These are the activations of a small neural network, seen along a few directions. Each row is one input.
Each table varies a few parts of the input and shows all the possible inputs, shuffled.
Descriptions start from the smaller parts, as in this example, which fits no table here: line(6) and (point or ring(9) or (values(2) and ring(8))).
Shared parts are said once, and a part with two or three values counts as separate values.

Table:
x1: [-11  25 -58 -35 -12  -9  17  13  35  34 -12 -16  39  25  -8]
x2: [ 29 -35  36  -1  11  34 -18   8  21  -5 -29 -38 -10 -28  -1]
x3: [ 21 -17  16  -5  21  30 -41  -1  -2  -8 -17 -49 -27 -14  -6]
x4: [ 15  23  -5  -3   0   3 -10  -9 -13   2  15  -8   6  -8  11]
x5: [  4 -22   3  16   0  -8 -34  14  24   3  11   0   2 -18  14]
x6: [-37 -20 -61 -24  -2 -21 -21  37  52  38  -5  -1  32  24  -6]
x7: [ 26  27  -4  26 -38  -2  32  -7 -11 -12  -3  44  41  -9   6]
x8: [-36 -27  11   2  15 -17  -7   6   8   4  15   9 -24   5   0]
x9: [ 14 -10  26   0  -7   6  36   2  12   6  -2  10  17 -18  12]
x10: [-11  32  -7  11 -19 -15  45 -16 -37 -12  10  47   7  18 -10]
x11: [  4  25  -9  -7   7  -5  -6 -13 -23   2  19  -7  -6   4   7]
x12: [ 15 -45  49  -6  12  33   3  10  24  -4 -32 -28 -13 -23  -4]
x13: [ 27  38 -16  25 -35  -1  15 -10 -19 -16   3  38  37  -6   6]
x14: [ 16  46 -24  21 -28  -7   6 -16 -31 -17  12  33  25   4   2]
x15: [  1 -39  43 -11  26  28   4   4   9  -6 -25 -30 -33  -8 -13]
x16: [ -3  21   3  14 -25 -10  54 -10 -22 -11   1  51  18   9  -2]
x17: [  9 -16  13 -10  28  23 -39  -4 -11  -9 -13 -48 -38  -1 -10]
x18: [-15  52 -30   5 -11 -25  14 -25 -54 -17  20  34  -6  32  -8]
x19: [-19 -11  -8   6  12 -17 -41   5   1   1  21  -4 -19   4   8]
x20: [ 30 -25  25  -1  14  34 -33   5  11  -7 -23 -44 -14 -26  -2]
x21: [ -8 -18 -36 -34  10  21 -15  18  40  20 -53 -61   1  15 -19]
x22: [-4 -1 20 -7  4  1 37 -4 -2  7  6 11 -1 -2  5]
x23: [ 26  15   3   3  -7   7   0  -4   0   4   7  -3  18 -19  14]
x24: [-26 -37  21   6  11 -14   4  13  22   6   8  14 -14  -3   5]
x25: [-13  27 -12 -17  19 -15  -3 -19 -34   1  25  -7 -26  21   1]
x26: [-13 -43  27  12  -3  -7   2  18  37   6   2  15   5 -18  12]
x27: [ -9 -31  33 -13  31  22  -5  -3  -5  -7 -18 -34 -43   0 -19]
x28: [ 13  16   9  23 -36  -3  52  -6  -7  -9  -4  52  37  -5   3]
x29: [-11  54 -73  -8 -42 -18  32  10  14  13 -12  26  64  41 -21]
x30: [-10 -11  10 -19  39  12 -36 -12 -22 -10  -7 -45 -56  15 -17]
x31: [-37  -8 -11  -4  23 -28 -37  -2 -11   2  26  -3 -39  20   0]
x32: [  2 -33  15  16  -2  -8 -18  17  33   5   5   6   6 -22  15]
x33: [ -7 -15  -5  11   7 -13 -43   9  12   2  17  -4  -9  -9  11]
x34: [ 27   2  15   5  -9   8  15   1   9   5   1   1  21 -21  16]
x35: [-13  10  11 -11  10  -5  29 -11 -17   6  13   6 -10   6  -1]
x36: [  5  48 -28  16 -22 -14  10 -18 -42 -17  15  34  13  17  -2]
The inputs of x10 and x27 match in every part but one. If x13 is changed in the same way as x10 into x27, which row does it become?
> x20
Describe the family of inputs behind these rows.
> line(4) and (point or ring(8))
Start at x3 and move only the line(4) part, one step at a time. The first step leads to x33. Which rows follow, in order?
> x4, x14
Start at x33 and move only the ring(8) part, one step at a time. The first step leads to x5. Which rows follow, in order?
> x32, x26, x24, x8, x31, x19

Table:
x37: [  6 -12  12  17 -21  -2  21  11  22   3   0  30  30 -16   9]
x38: [ 25  19  29  11  -6  14  21 -21 -34 -21   2  10  -6 -10   1]
x39: [-28  10 -35  -8   7 -23 -14   4  -5   9  17  10  -6  24  -5]
x40: [ -3  29 -24  -6   5  -2 -10 -14 -30  -5   6  -7 -11  16  -6]
x41: [ 10 -68  44 -22  50  44 -55  15  34   5 -34 -90 -52 -24  -9]
x42: [ -7 -83  51 -17  53  26 -59  20  39   8 -19 -71 -61 -24   6]
x43: [ 25   4   2   8 -26  15  25   7  18   3 -18  12  36 -15   3]
x44: [ -8  -8 -14   3 -16 -15  11  18  31  15   1  19  33  -3   7]
x45: [-21  14 -14   1   8 -18 -14 -11 -24  -2  24  10 -19  15   1]
x46: [  9   4  36  24  -4  -4  16 -17 -29 -19  17  25 -13 -13  11]
x47: [ -7  12  17  11   6 -11   0 -18 -36 -18  24  19 -24   3   2]
x48: [-26  17 -69 -28  -5 -16 -10  15  24  23 -11 -16  23  37 -14]
x49: [ -9  23 -41 -17   3  -7  -9  -2 -10   6   0 -10   3  28 -13]
x50: [-44   5 -62 -18  -2 -33 -14  19  29  26   7   1  14  35  -6]
x51: [ 38   6  37  19 -20  20  38 -12 -10 -14 -12  17  20 -27   8]
x52: [ 11  29  10   1   4   5   4 -22 -40 -20   8   1 -16   5  -5]
x53: [ 19  -7  46  26 -17   4  32  -7  -3 -13   5  38  12 -29  12]
x54: [ 10   6 -25  -7 -20   2  17  15  27  14 -16   1  39  -2   0]
The inputs of x53 and x51 match in every part but one. If x39 is changed in the same way as x53 into x51, which row does it become?
> x49
Describe the family of inputs behind these rows.
> values(2) and (point or ring(8))
Change only the values(2) part in x50. List by row number the other rows that result.
> x48
